Each row below holds a small network's activations on one input, seen along a few directions.
Each table varies a few parts of the input and shows all the possible inputs, shuffled.
A made-up example of a description, with smaller parts first: one of 5 places around a ring, together with either a single point or one of 11 places around a ring or (one of 3 separate values, together with one of 4 places along a line).
Shared parts are said once, and a part with two or three values counts as separate values.
(in the rows, 128 means zero)

Other details of the inputs shift rows strongly along two fixed directions, in all tables alike. That doesn't count.

A family of inputs:
x1: [141 149 126 115 103 114 127 106 154 185  59 114 133 132]
x2: [133 171 131  88  94 123 143  96 128 174  80 100 142 111]
x3: [132 156 138 168 137 172  75 135 129 125 102 127 124 138]
x4: [112 131 149 168 158 172 102 152 138  51 154 104 104 160]
x5: [110  87 106 117 101  55 176 157 172 151 190 171  83 148]
x6: [143 113 151 176 201 156  74 147 109  55 155 131 135 158]
x7: [149 122 142 142 176 161  96 103 100 101 105 102 144 139]
x8: [156 127 106  87 113 147 139  85  89 157  77 103 173  79]
x9: [122 140 149 138 123 184 106 117 129  86 117  87 126 117]
x10: [146 130 141 125 165 170  97 103  92  94 119 103 158 120]
x11: [111  91 113 110 108  44 181 156 178 137 180 152  93 160]
x12: [150 102 117 120 121 141 119  89 105 179  60 150 146  84]
x13: [ 96 122 129 134 128 111 168 190 128  63 246 139 116 135]
x14: [135 160 126 104 104 120 141  96 141 178  68 102 134 136]
x15: [119 145 117 122  88 128 123 116 128 198  68 145 132  96]
x16: [ 92  89 107 120  97  62 183 158 162 153 192 186  94 123]
x17: [114 159 112  89  91  77 182 149 117 152 168 135 139 118]
x18: [145 109 145 180 196 168  73 152 105  65 165 152 127 149]
Description of these inputs: one of 3 separate values, together with one of 6 places along a line.
Question: Changing only the choice among 3 separate values turns x17 into x8. The same change can be made to x3. Which row results?
Answer: x18
Question: Change only the place on the line of 6 in x9. List by row number the other rows that result.
Answer: x4, x5, x11, x13, x16

A family of inputs:
x19: [116 113 135 160 150  86 130 200 126  96 239 197 102 161]
x20: [126 171 145 159 136 179  94 136  98 109  85 106 144 120]
x21: [128 117  94  42  60  63 202 109 137 209 134 146 127  90]
x22: [164 126 104 117 104 117 137  93 162 177  68 108 116 126]
x23: [159 128 128 115 109 114 129 102 157 187  59 118 109 135]
x24: [132 114 135 158 133 180  83 112 132  83  84 103 129 115]
x25: [109  90 125 154 150  80 147 197 155  67 231 159 116 169]
x26: [123 156 125  97  92 115 132 103 122 198 104 147 139 112]
x27: [141 137 111  50  69  26 205 108 158 236 103 121 113 138]
x28: [140 154 140 131 132 191  96 107 123  87 102  75 128 134]
x29: [151 123 123 165 129 198  77 126 119 111 106 119 137  98]
x30: [ 94  86 117 149 150  91 155 192 127  65 234 173 104 161]
x31: [125 151 163 137 140 195 103  92 123  95 105  80 120 132]
x32: [111 169 156 151 145 173  76 116 123 113  84 109 147 139]
x33: [135 137 107  62  61  43 194 119 133 233 124 156 128 104]
x34: [206  62 109  65 203  96 129  53  41 168  85 127 203  98]
x35: [112 114 116  47  70  66 208  95 137 216 139 150 119  86]
x36: [134 138 141 177 144 179  84 135 114 114  73 129 129 121]
x37: [104 108 145 158 161  67 140 203 150  79 218 178 103 179]
x38: [105  91 115 160 150  91 155 203 135  75 235 169 116 163]
x39: [125 147 143 135 128 184  96 115 120  78  94  87 146 113]
x40: [149 158 136 143 134 188  94 120 128  97 104  68 138 133]
x41: [163 110 109 110  99 126 137  96 162 176  73  98 121 124]
x42: [106 106 111 168 154  80 155 200 134  76 230 179 111 165]
x43: [120 124 117 123 112 121 127 103 137 196  58 151 128 121]
x44: [129 119 102  66  73  54 198 121 157 190 117 116 143 112]
x45: [ 96 100 149 160 168 142 115 168 121  67 231 170  95 132]
x46: [121 106 107 151 138  77 148 188 136 101 242 188 108 149]
x47: [100  88 148 139 160  89 153 161 153  80 241 155  77 182]
x48: [127 118  87  61  63  53 216 121 140 213 114 127 142 104]
x49: [200 110 142  93 228 165 102  73  15  90 111 110 222 116]
x50: [126 175 154 148 147 178  74 109 124 120  93  95 129 158]
x51: [126 136  86  80  77  52 204 123 135 199 117 133 136 109]
x52: [145 173 124 155 127 190  86 124 104 107 112 109 147  97]
x53: [120 149 131 140 129 195 103 122 100  87  96  97 144 106]
x54: [104 115 140 146 168  78 130 177 160 106 223 177  89 209]
x55: [105 108 125  46  70  47 219  86 155 206 109 128 125 104]
x56: [124 124 127 117 114 110 119  96 158 192  53 140 127 126]
x57: [111 113 145 164 147 194  96 107 113 102  89 115 118 101]
x58: [149 175 130 151 140 177  92 116 126  98  99  74 131 134]
x59: [149 120 134 150 138 188  82 105 137  93  93  92 112 136]
x60: [143 105 105 103  93 138 128  97 131 172  87 132 121  82]
x61: [105 146 153 144 138 198 110 107 100  95  98 101 136 103]
x62: [110 106 121 162 155  69 147 194 154  68 226 168 111 170]
x63: [ 86  92 158 166 169 120 123 164 139  49 214 151  99 156]
x64: [135 169 133 156 135 171  93 124 123  90  91  87 150 115]
x65: [131 143 141 169 142 189  58 116 117 133  95 150 129 119]
x66: [130 150 133  99  96  92 149 115 138 176  77 113 138 117]
x67: [143 157 128 145 124 201  88 129 107 106 116 102 152  95]
x68: [108 172 144 156 143 184  83 122 103 120  87 119 147 132]
Question: Changing only one part turns x47 into x31. The same change can be made to x65. Which row results?
Answer: x26
Question: Describe the family of inputs behind these rows.
Answer: one of 2 separate values, together with either a single point or (one of 4 places along a line, together with one of 6 places along a line)

A family of inputs:
x69: [126 129 122 115 121 108 145 133 128 136 144 133 130 128]
x70: [129 118 122 120 128 104 141 132 130 141 141 142 126 133]
x71: [139 132 130 135 132 148 110 113 125 132  93 116 134 124]
x72: [137 131 131 133 131 149 111 111 126 130  95 114 134 122]
x73: [110 135 151 175 180 159  95 178 112  35 210 137 122 164]
x74: [125 123 122 116 122 110 145 131 129 136 144 135 126 129]
x75: [134 139 129 130 123 153 115 116 118 128 100 114 139 111]
x76: [127 116 121 121 126 105 142 134 129 140 140 144 127 130]
x77: [125 115 123 120 125 107 142 132 130 138 140 142 127 128]
x78: [130 119 124 118 128 103 141 132 131 140 140 140 125 136]
x79: [126 120 124 118 125 108 143 130 130 136 142 137 125 129]
x80: [126 130 124 114 122 105 148 133 131 134 142 128 130 133]
x81: [127 118 123 119 127 107 141 130 131 139 141 140 126 131]
x82: [126 129 125 113 121 107 146 133 129 136 144 131 129 131]
x83: [137 133 133 131 129 152 112 111 123 130  98 114 133 118]
x84: [126 121 125 117 126 105 145 131 134 134 140 132 124 135]
x85: [126 131 139 154 149 162 101 138 116  90 138 125 130 128]
x86: [127 119 125 117 127 105 141 130 133 138 140 138 125 134]
x87: [133 133 128 131 125 155 115 114 120 128  99 116 136 112]
x88: [119 149 135 141 111 155 111 121 140 134  94 114 120 122]
x89: [128 138 128 147 111 156 108 122 147 133  93 115 116 120]
x90: [135 136 131 130 127 152 116 112 124 127  98 108 135 120]
Question: Describe the family of inputs behind these rows.
Answer: either one of 2 separate values or (one of 4 places along a line, together with one of 5 places along a line)
Question: A walk changes only the place on the line of 5. It starts at x71 and steps to x72. List the rest of the walk in order.
Answer: x84, x90, x80
